A small network was shown many inputs. Here are its activations along a few directions, one row for each input.
In each table, some parts of the input vary, and every possible input appears once, in random order.
Descriptions start from the smaller parts, as in this example, which fits no table here: values(3) and (point or line(9) or (ring(5) and line(6))).
Shared parts are said once, and a part with two or three values counts as separate values.
(in the rows, 128 means zero)

Other details of the inputs vary at random and push rows far along two fixed directions, the same in every table; ignore that.

Table:
R1: [176 148 104 135 189 123 159 123 188 152  90  90  73 165]
R2: [114 112  76  83 130 173  70 123 125  47 211 106 121 127]
R3: [115 102  70  67 117 193 110  96 155  61 197 114 133 117]
R4: [ 79 137 169 141  85 132 127 122  46 166 144 163 175  97]
R5: [159 140 102 137 178 103 155 148 160 144  92 106  61 167]
R6: [137  95 107  76 135 177  86 142 119  48 192 113 115  94]
R7: [ 91 138 161 154  31 152 141 138  60 128 108 177 197 116]
R8: [111 137 146 141  88 125 165 129  99 210 107 147 151 127]
R9: [ 94 126 157 141  81 125 149 111  64 174 135 135 180  99]
R10: [144 162 122 134 211  87 107 109 170 152  71  86  84 185]
R11: [122 118 155 152  92  93 157 130 126 197 127 186 175 126]
R12: [130  92  92  70 120 199 114 117 156  61 191 110 126  72]
R13: [153 161 132 147 143 108 123 119 187 120  42  97  89 199]
R14: [172 141 145 158 147 122 122 147 187 119  32  97  95 155]
R15: [171 162 121 154 194  81 105 112 165 145  98 128 101 139]
R16: [113 133 173 152 108  70 128 158 104 178 131 179 153 137]
R17: [ 85 135 192 163 132 101 154 143  83 174 120 157 158 130]
R18: [132 118  97  90 141 174 105 131 116  42 208 111 103 118]
R19: [ 92  82 180 137 103 127 147 131  91 157 133 137 192  85]
R20: [179 147 117 142 205 106 154 108 171 139  85  65  79 156]
R21: [122 123 169 157 110  74 153 115 112 181 123 162 185 114]
R22: [ 86 131 183 162  56 140 166 148  91 115 127 174 179 130]
R23: [ 82 116 170 141 116  90 151 114 113 180 109 123 174 145]
R24: [155 116 119 129 169 102 133 161 164 157  72 107  74 142]
R25: [126 103 113  85 148 186  81 114 120  47 191 114 131  69]
R26: [109  94  60  72 118 182 102 117 130  53 200 127 112 120]
R27: [139 142  63  87 127 184  83 128 104  55 198 103 108  97]
R28: [166 163  83 126 159 111 134 138 148 166  78  96  61 150]
R29: [191 166 121 163 136 102 117 118 192 108  71 124  89 160]
R30: [ 95 100 144 143  72  98 143 150  93 163 158 207 168 104]
Each input here is: values(5) and (point or ring(5)).
Changing only the values(5) part turns R25 into R10. The same change can be made to R14. Which row results?
> R13
Which other rows agree with R18 in the values(5) part? List them by row number.
> R1, R5, R17, R20, R22

Table:
R31: [100 144 170 173 117  95 154 150 117 178  64 153 127 181]
R32: [ 90  95  96  90 128 143 121 146  93 149 174 122 125 105]
R33: [ 83  95 181 148 102  79 179 160  87 216 154 191 178 124]
R34: [148 153  98 130 134 140 140 108 159 103  97  95  99 148]
R35: [187 156 104 141 174 119 102 121 186  89  86 116  77 142]
R36: [114 113 107  96  79 210 116 116 117  39 170 114 161  85]
R37: [116 116  95  92  74 186  85 122 102  23 218 154 154  94]
R38: [ 91 103 150 108 138 131 118 129  93 112 178 118 154 102]
R39: [176 150 126 127 172 142 110 138 177 104  71  78  65 168]
R40: [151 146 168 175 112  76 156 133 151 184  41 157 141 148]
R41: [ 86 119 171 152 119  95 149 132  52 208 167 164 180  88]
R42: [157 130  94  99 202 119 115  96 179 150 128  86  86 140]
R43: [165 143 105 134 111 130 119 114 151 110 116 116 116 139]
Describe the family of inputs behind these rows.
> values(5) or (values(2) and line(4))
Which of the alternatives is R38?
> values(5)
Which other rows does R34 become when the values(2) part takes its other values? List them by row number.
> R31
